Each row below holds a small network's activations on one input, seen along a few directions.
In each table, some parts of the input vary, and every possible input appears once, in random order.
A made-up example of a description, with smaller parts first: one of 5 places around a ring, together with either a single point or one of 11 places around a ring or (one of 3 separate values, together with one of 4 places along a line).
Shared parts are said once, and a part with two or three values counts as separate values.

Other details of the inputs shift rows strongly along two fixed directions, in all tables alike. That doesn't count.

A family of inputs:
row 1: 14.4  -5.5  -3.5  0.7  -5.4  5.8  3.2  -14.7  -20.8  16.0  22.2  24.8
row 2: -3.0  12.2  15.9  -22.0  -1.1  -10.6  17.5  10.8  27.4  20.8  33.0  -9.4
row 3: -13.9  -2.6  4.6  -7.0  -6.1  -0.1  -2.3  0.3  12.5  5.0  -5.1  -18.7
row 4: 0.5  -30.7  -15.6  -0.3  3.1  20.3  3.5  1.8  -42.6  10.7  -3.0  1.7
row 5: 19.9  11.6  -0.5  16.5  13.8  -21.9  5.1  -6.4  38.6  -33.8  -48.3  -27.0
row 6: 19.5  19.7  -9.4  1.8  1.8  -6.7  13.5  10.2  16.5  10.0  37.0  22.8
row 7: -7.4  -17.9  -8.7  11.5  8.0  10.8  -13.8  9.5  -25.0  -8.4  -22.8  -0.8
row 8: 7.6  -22.9  -9.2  14.1  -6.2  -2.1  -20.0  -12.7  -30.1  -12.4  -13.1  5.9
row 9: 12.0  -34.2  -11.2  15.2  9.2  13.0  -3.4  -8.4  -21.6  -3.2  -17.7  -3.1
row 10: -5.2  6.0  -5.2  -5.3  -1.9  7.6  -1.4  10.9  -18.8  13.3  15.3  20.4
row 11: 31.0  9.8  -6.4  11.6  -9.3  -15.5  17.8  5.8  36.0  0.8  20.1  -11.9
row 12: 5.2  19.9  1.0  -9.4  9.5  -0.8  -0.3  -7.5  -1.3  -8.2  -16.0  11.7
row 13: 23.4  12.9  -7.2  6.4  12.3  3.4  23.1  6.7  20.9  15.1  33.3  19.5
row 14: -17.2  -0.9  -5.8  -9.5  -5.2  15.4  18.3  12.2  -10.2  20.1  4.4  3.0
row 15: -8.8  21.2  13.6  -19.2  11.7  -14.2  5.2  14.4  24.9  12.0  33.9  16.3
row 16: -11.3  27.7  12.6  -14.9  -10.0  -2.5  11.9  -0.8  25.6  13.7  33.7  -4.0
row 17: 7.5  28.8  1.2  -0.2  -13.4  -15.0  13.1  6.4  14.6  15.8  31.3  14.2
row 18: 6.8  -5.1  -13.2  -0.4  8.8  14.3  10.1  9.9  -18.5  12.4  18.5  15.6
row 19: -5.5  -11.6  -4.9  31.0  1.7  -15.0  -34.7  1.5  17.1  -44.9  -51.9  -9.2
row 20: -3.0  -2.9  -2.6  -5.3  17.5  12.9  -5.1  -7.9  -23.9  -13.7  -39.6  0.1
row 21: 16.6  6.3  4.1  28.5  -11.2  -21.4  -11.8  -2.5  30.8  -31.7  -13.2  -25.0
row 22: -5.9  -24.2  -9.1  10.7  1.4  7.6  -6.3  6.9  -23.6  -3.6  -25.2  -12.3
row 23: -28.7  -24.2  7.7  -20.0  19.3  16.1  -12.3  8.3  -35.6  8.0  -3.5  6.2
row 24: -13.6  -15.6  -0.8  25.0  18.7  -13.8  -31.6  2.3  25.2  -40.6  -54.2  -23.2
row 25: 1.6  0.9  17.2  16.0  6.4  -42.6  -24.7  -3.5  41.4  -34.3  -20.0  -15.6
row 26: 19.3  39.3  11.8  -6.1  -5.8  -13.0  17.4  -14.1  32.5  -9.6  5.8  -10.1
row 27: -17.0  9.0  0.2  -8.8  -17.0  4.8  1.9  -0.4  -15.8  14.4  10.5  17.6
row 28: -18.8  -24.8  18.0  -8.6  0.9  2.9  -25.1  -10.3  -23.6  -13.3  -9.9  -15.8
row 29: -4.4  -9.4  1.6  -24.5  -4.8  23.6  3.8  -16.3  -43.5  10.1  -21.8  -6.5
row 30: 5.7  -21.1  -3.7  17.8  -10.6  -3.9  -15.2  1.2  -4.1  -16.1  -29.4  -25.6
row 31: 22.2  17.3  -1.1  0.6  -12.6  -2.6  19.1  -1.6  12.9  8.8  42.7  3.3
row 32: -24.6  -14.1  4.5  2.3  -3.1  -5.1  -30.4  -12.0  -15.0  -13.3  -27.8  -3.6
row 33: -14.9  6.0  4.4  -10.0  -20.1  15.7  5.7  -1.8  -14.5  10.5  15.7  1.9
row 34: -7.0  27.6  -3.2  -3.5  1.6  2.1  23.3  20.5  26.1  14.2  21.2  12.8
row 35: 19.3  -6.8  -7.5  13.6  8.0  1.1  -6.9  -5.4  1.1  -4.9  6.1  19.3
row 36: -13.1  20.4  2.1  -14.1  4.7  -3.2  24.6  13.4  29.9  23.3  21.8  -3.1
row 37: -9.0  0.3  3.0  -20.9  -3.5  13.7  -6.2  -22.5  -50.3  4.9  -19.4  14.2
row 38: 5.8  30.1  4.9  24.4  10.5  -43.2  -13.8  8.5  83.5  -35.1  -14.8  -12.0
row 39: 10.0  -34.2  -7.0  -2.1  -6.4  25.5  -1.7  -13.7  -41.1  15.0  1.3  1.6
row 40: -19.0  -9.9  8.8  -22.6  11.9  4.4  9.9  10.9  -8.6  20.4  13.4  -2.4
row 41: 16.1  -7.3  0.2  -0.7  -8.4  16.4  6.7  -16.2  -19.4  11.5  27.2  9.5
row 42: -12.8  -1.1  -1.3  -12.3  -18.8  15.5  12.3  6.4  -9.8  20.2  8.2  -3.2
Description of these inputs: one of 6 places around a ring, together with either a single point or one of 6 places along a line.
- Changing only the place on the ring of 6 turns row 30 into row 17. The same change can be made to row 2. Which row results? => row 25
- Changing only the place on the ring of 6 turns row 14 into row 42. The same change can be made to row 5. Which row results? => row 29
- Change only the place on the ring of 6 in row 8. List by row number the other rows that result. => row 4, row 6, row 11, row 18, row 31
- Change only the place on the line of 6 in row 24. List by row number the other rows that result. => row 7, row 13, row 18, row 23, row 34
- Change only the place on the line of 6 in row 15. List by row number the other rows that result. => row 6, row 10, row 19, row 35, row 38
